These are the activations of a small neural network, seen along a few directions. Each row is one input.
Each table varies a few parts of the input and shows all the possible inputs, shuffled.
A made-up example of a description, with smaller parts first: one of 3 separate values, together with either a single point or one of 9 places around a ring or (one of 5 places around a ring, together with one of 6 places along a line).
Shared parts are said once, and a part with two or three values counts as separate values.
In the rows, zero is written as 128.

Other details of the inputs vary at random and push rows far along three fixed directions, the same in every table; ignore that.

Rows:
r1: [137 131 133 180 102 161 125 135 133 163 123 204]
r2: [129 154 141 116 114 145 166 129 108 111 166  22]
r3: [102  96 153 134 147  90 109 119 112 128  70 163]
r4: [135 166 137  56 168 166  83 166  67 136  55 119]
r5: [160 141 133 162 163  90 145  80 136 168 124 169]
r6: [122 140 160  71 160 114 143  70  65 150  82 111]
r7: [155 122 185 114 170 156 133 115  58 164 137  86]
r8: [203 117 115 152 126 185 119  91 143 144 111 168]
r9: [120  64 121 168 145  91 120  84 137 133  94 200]
r10: [108 117  96 165 138  74 140 137 192  82 168 131]
r11: [146 196  94  91 150 119 182  94 113  91 174  70]
r12: [109 173 154  65 175 161 148 108  91 183 116 137]
r13: [ 60 131 112 178  58 136  92 223 175  87 139 151]
r14: [100 111 104  98 139 128 118 167 206  70 113 104]
r15: [114 111 163 191 102  79  41 187 113 150 120 191]
r16: [222 109 122 105 152 192 126  40 139 171 149 153]
r17: [172 123 177  11 136 119 136 199  86 171  61 118]
r18: [101 161 146 111 104 143 130 187  81  90 142  20]
r19: [126 108  95 129 137 128 142 132 240  80 110 123]
r20: [204 155 158  80 146 190 144  75 100 167 107 116]
r21: [101 116 129 181 133  58  51 177 124 152 102 201]
r22: [137  94  93 169 107 136 145 101 168 112 204  81]
r23: [129  79 100 192 149 105 102 117 132 175 125 169]
r24: [ 69 143 149 133  83 140 137 179 188 106 147 109]
r25: [129 107 106 140 173 156 150  80 151 172 155 212]
r26: [157  94 158 159 112 121 146  52 124 149 109 157]
r27: [130 148 165 119 136 158  91 170  14 153 113  84]
r28: [ 97 109 171 137 128 158  95 167 117 157 135 186]
r29: [105 182 115  47 133 151 125 181 134  72  85  55]
r30: [136  97 154 181  86 104 122  94 121 139  86 175]
r31: [150 139 145  95 122 156 120  82  26 127 115 116]
r32: [117 121 146 155 123 105  75 187 163 152  16 191]
r33: [192 107  88 113 173 160 121  50 158 173 120 182]
r34: [111  90 153 139  96 108  71 123  90 131 109 159]
r35: [ 75 104 126 186  39  87 105 179 161  51  95 125]
r36: [146 110 123  59 118  92 215 173 119 133 166  34]
r37: [144 120 121 156 123 110 154 110 171  84 207 107]
r38: [ 86 180 133  68 161 165 100 170  43 155 104 146]
r39: [133  58 157 175 116 112 108  95 121 128 111 185]
r40: [165 111  85 150 146 129 148  31  91 143 108 183]
r41: [175 116 125 151 182 134 176  45 111 194 131 128]
r42: [141 109 106 206 140 112 129 127 124 162  97 165]
r43: [114  91  52 138 111  99 159  51 189  79 169 121]
r44: [110 125 129 160  65 135  89 218 199  68  79 120]
r45: [ 78 175 133  58 159 166  81 164  51 165 120 147]
r46: [ 44 116 116 155 116 109 120 197 217  95 124 158]
r47: [110  87 141 161 170 108 105 155 102 157 106 142]
r48: [134 164 158  90 140 121 152 130 117  84 187  53]
r49: [160 134 131 201 107 113  98 132 106 138 134 184]
r50: [152 148 111 137 161 155 176  56 137 199 127 200]
r51: [ 59 196 112  56 128 151 145 183 112  91 134  77]
r52: [119 163 135  53 104 179  87 182 129  76 135  45]
r53: [113  99 153 161 169 104 111 155 110 158  92 135]
r54: [156 132  48 151 149 149 191  66 141 111 185  79]
r55: [113  76 126 189 114 121 137 151 173  98 173  92]
r56: [117 172 129  77 169 100 160 125 125  85 169  60]
r57: [129 104 190 162 103 128  58 195 160 152  35 174]
r58: [123 122  62 151 103 106 187  64 177  67 136 118]
r59: [155 139 161 194 108  96 114 129 121 156 122 174]
r60: [208 108 119  77 146 144 231  77 132 220 163 189]
r61: [126 161 174  46 171 147  98 154  95 155  45 108]
r62: [ 71 130 108 134  88  75 146 132 166  71  95 102]
r63: [152 124  47 143 148 148 175  58 150 118 198  79]
r64: [146  95 174 121 138 156  77 163 136 135  88 156]
r65: [152  67  90 103  77  62 228 106 194 102 150 117]
r66: [188 169 140 108 148 155 116  73  47 160 180 128]
r67: [ 54 126 113 167  57 139  75 216 182  95 156 153]
r68: [ 94 114  96 151  82 152 126 139 200 110 199 144]
r69: [151 138  81 146 145 128 208  64 160 129 169  72]
r70: [126 139 165 207  91  86  71 194 104 137  90 186]
r71: [ 99 155 204  69 151 173 104 169  65 160 122 130]
r72: [134 127 112 116 145 146  66 152 136 143  71 167]
r73: [ 86 190 108  72 136 104 101 171  90  78 160  58]
r74: [117 107  45 144 106 114 157  55 179  73 164 121]
r75: [134 160  88 157 125  83 177  98 185 101 162 113]
r76: [107 184 137  75 107 175 177 129 131 113 178  67]
r77: [192 110 157 161 156 156 167  51 100 192 147 118]
r78: [152 183 121  98 173 123 123 111  42 144 132 128]
r79: [ 85 112 108 140  57 115  99 142 145  57 146  97]
r80: [181  93 138 143 114  41 161 164 135 183 123 198]
r81: [101 124  44 127 126 147 165  84 211 114 207 145]
r82: [ 93 150 133 101 106 150 100 181  79  95 168  21]
r83: [101 181 175  89 113 105 125 175 107  89 154  42]
r84: [149 107 183 123 138 152  83 164 143 137  74 149]
r85: [142 119 189  81 150 142 130  82  54 134 114 110]
Description of these inputs: one of 5 separate values, together with either a single point or (one of 2 separate values, together with one of 8 places around a ring).
The inputs of r40 and r78 match in every part but the choice among 5 separate values. If r74 is changed in the same way as r40 into r78, which row does it become?
> r73
The inputs of r76 and r20 match in every part but the choice among 5 separate values. If r24 is changed in the same way as r76 into r20, which row does it become?
> r57
The inputs of r16 and r34 match in every part but the choice among 5 separate values. If r29 is changed in the same way as r16 into r34, which row does it become?
> r58
Change only the choice among 5 separate values in r53. List by row number the other rows that result.
> r3, r19, r46, r56
Change only the choice among 5 separate values in r64. List by row number the other rows that result.
> r28, r37, r39, r55

Rows:
r86: [169 134 148 128 151 167 132  80  81 180 147 149]
r87: [148 153 135  79 148 142 164 100  96 126 159  63]
r88: [161  93 115 186 121 110 130  96 149 142 119 174]
r89: [158 130 137 127 150 164 119  72  75 172 132 153]
r90: [153 100 130 183 118 106 125 111 154 145 117 170]
r91: [151  93 129 184 118 109 140 109 156 153 124 171]
r92: [106 136 104 136 107 121 133 146 156  98 161 105]
r93: [190 123 131 129 158 144 143  58  82 168 130 149]
r94: [126 159 134  68 151 127 151 117  85 117 148  75]
r95: [103 128 112 129 110 103 150 141 155  91 148 107]
r96: [127 108 121 190 124 124 108 114 144 142 124 182]
r97: [107 132 112 143 108 134 134 151 156  98 165 102]
r98: [ 92 158 201  66 140 137  48 230  65 158  25 145]
r99: [128 163 128  74 154 131 147 114  87 116 152  75]
r100: [108 117 142 143 112 123  76 196 153 134  50 183]
r101: [140  90 117 179 115 111 132  99 147 144 114 177]
r102: [108 135 104 137 110 113 135 146 156  98 155 100]
r103: [118 124 124 133 104 106 144 140 162  92 143  93]
r104: [170 129 134 118 163 132 152  67  86 172 133 157]
r105: [102 138 107 137 112 124 130 142 157  91 162 108]
r106: [101 131 108 140 118 107 138 134 155  88 142  97]
r107: [102 133 108 143 117 115 134 135 154  87 146  97]
r108: [115 123 126 132 101 107 146 139 161  92 143  95]
r109: [170 120 135 120 158 137 140  64  80 172 118 147]
r110: [104 119 110 131 104 109 141 132 155  91 137  95]
r111: [ 94 126 135 137 114 118  79 203 156 147  60 188]
r112: [160  92 113 188 129 113 149  97 157 157 134 178]
r113: [111 120 125 134 102 111 152 147 158  98 148  95]
r114: [ 94 101 142 132 118 120  68 192 158 134  54 179]
r115: [136 149 139  68 136 137 151 111  81 112 143  69]
r116: [118 164 132  79 148 150 137 113  83 110 152  73]
r117: [142 104 130 190 117 124 114 128 147 148 125 171]
r118: [ 87 109 146 134 125 116  73 194 158 133  57 185]
r119: [181 132 146 128 154 148 133  74  85 169 130 145]
r120: [143 160 135  82 142 166 151 103  94 124 174  69]
r121: [108 133 104 134 112 105 139 144 157  99 153  99]
r122: [142  97 115 185 131 104 137  93 152 145 120 178]
r123: [145 102 119 192 123 128 122 121 146 152 132 181]
r124: [153 101 128 186 119 108 123 111 153 144 118 171]
r125: [ 82 153 188  68 142 138  42 223  58 159  19 148]
r126: [174 125 155 116 147 139 146  77  83 171 124 150]
r127: [112 127 110 140 115 113 144 150 156  98 151  94]
r128: [149 150 137  76 147 141 169  99  96 127 160  64]
r129: [106 128 110 128 106 103 147 143 158 101 151 102]
r130: [ 88 166 154  16 146 149 101 193  95 122  98  86]
r131: [110 128 112 141  96 135 126 140 151  86 157 101]
r132: [108 127 104 140 109 120 129 134 154  88 141  92]
r133: [151  99 109 180 125 103 140 101 156 156 132 181]
r134: [109 122 116 134 109 111 151 149 157  99 150  98]
r135: [140 103 120 192 118 136 121 117 147 156 142 186]
r136: [110 138 100 108 119 146 147 158 191 102 124 114]
r137: [149 154 133  82 148 144 162 100  96 124 161  63]
r138: [104 127 110 127 103 105 150 145 156 100 152 105]
r139: [128 153 128  76 145 140 140 107  85 114 140  65]
r140: [ 98 126 114 134 112 105 146 133 155  90 142 100]
r141: [103 129 106 140 104 132 123 134 155  89 151  98]
r142: [108 156 144  68 142 131 147 124  78 112 137  74]
r143: [110 133 122 140  97 134 129 140 159  92 160 100]
r144: [135 110 116 184 117 123 112 122 148 153 136 186]
r145: [184 130 141 132 160 151 143  72  87 176 138 142]
r146: [153  91 118 185 122 116 150 102 153 155 133 183]
r147: [140 158 130  78 137 162 139 105  84 110 162  72]
r148: [ 90 111 142 129 124 112  75 201 160 134  63 189]
r149: [128 166 127  75 150 148 143 112  86 114 162  79]
r150: [174 135 150 126 149 159 125  78  83 170 137 150]
r151: [109 121 106  99 124 143 142 156 194 100 130 115]
r152: [ 85 139 203  59 148 136  47 236  70 162  34 142]
r153: [189 119 135 123 156 139 149  58  81 170 127 150]
r154: [164 139 133 123 152 160 132  75  80 183 152 162]
r155: [168 123 134 122 159 138 133  68  81 170 117 145]
r156: [118 123 116  97 117 139 136 148 199  94 124 112]
r157: [119 127 109 141 105 119 131 141 152  83 144  94]
r158: [147 152 126  79 153 145 167 100  94 127 163  70]
r159: [116 127 109 141 102 127 129 141 151  83 150  98]
r160: [ 93 135 110 142 108 131 129 134 154  90 159 105]
r161: [ 73 161 192  70 148 133  44 228  58 157  21 154]
r162: [106 146  96 104 121 137 143 151 189  95 123 122]
r163: [ 91 155 198  69 145 140  53 232  65 166  30 143]
r164: [143 108 112 187 130 110 122 110 150 142 127 180]
r165: [143 106 133 186 112 121 108 126 147 141 119 174]
r166: [114 118 116 131  98 110 146 138 151  85 141  99]
r167: [ 97 138 109 137 108 127 129 142 156  93 164 110]
r168: [162 130 136 125 154 154 119  78  74 167 122 148]
r169: [163 129 137 126 166 133 139  69  82 169 122 150]
r170: [181 130 125 122 163 136 152  60  90 182 142 153]
r171: [107 132 108 133 118 101 141 141 157  91 147 101]
r172: [155 100 114 194 128 123 132 109 151 153 133 177]
r173: [106 101 147 133 116 119  71 196 158 131  56 183]
The inputs of r123 and r92 match in every part but one. If r97 is changed in the same way as r123 into r92, which row does it become?
> r144
The inputs of r132 and r164 match in every part but one. If r109 is changed in the same way as r132 into r164, which row does it become?
> r94
The inputs of r146 and r138 match in every part but one. If r135 is changed in the same way as r146 into r138, which row does it become?
> r154
Describe the family of inputs behind these rows.
> one of 8 places around a ring, together with either one of 2 separate values or one of 9 places along a line
Change only the choice among 2 separate values in r130. List by row number the other rows that result.
> r111
Which other rows agree with r147 in the place on the ring of 8? List them by row number.
> r88, r93, r100, r115, r131, r153, r157, r159, r166, r173
Which other rows agree with r126 in the place on the ring of 8? List them by row number.
> r90, r98, r103, r108, r119, r124, r143, r150, r156, r165

Rows:
r174: [138 141 141 132 151 140 116 124  85 170 109 168]
r175: [ 86 130 123 118 118 107 131 169 169  91 132 108]
r176: [137 100 111 165 114 120 152 118 202 115 146 148]
r177: [147 136 152 137 141 147 113 132  90 169 111 161]
r178: [116 106 148 172 101 113  91 153 141 132  85 167]
r179: [150 116 161 155 135 111 117 118  70 166 121 146]
r180: [150 128 137 121 150 123 115 116  97 155  93 165]
r181: [136 106 103 164  99 126 147 123 192 123 152 151]
r182: [156 129 100 119 138 144 167  74 143 147 164 143]
r183: [140  96 100 165 112 120 152 120 200 118 129 136]
r184: [124 139 130  90 131 156 132 123 105 105 148  82]
r185: [112 160 138  80 137 115 148 127  69 106 162  51]
r186: [119 160 119  92 144 145 130 119 112 113 155  85]
r187: [ 74 135 161 139 105 111  56 225 119 112  93 118]
r188: [116 153 125  85 129 137 141 109 111 104 135  84]
r189: [ 89 126 110 120 115 107 131 169 168  94 117  97]
r190: [154 121  99 128 146 153 153  61 129 131 158 136]
r191: [160 122 148 125 139 130 112 124 103 154  94 157]
The inputs of r182 and r181 match in every part but one. If r174 is changed in the same way as r182 into r181, which row does it become?
> r177
Describe the family of inputs behind these rows.
> one of 2 separate values, together with either a single point or one of 8 places around a ring
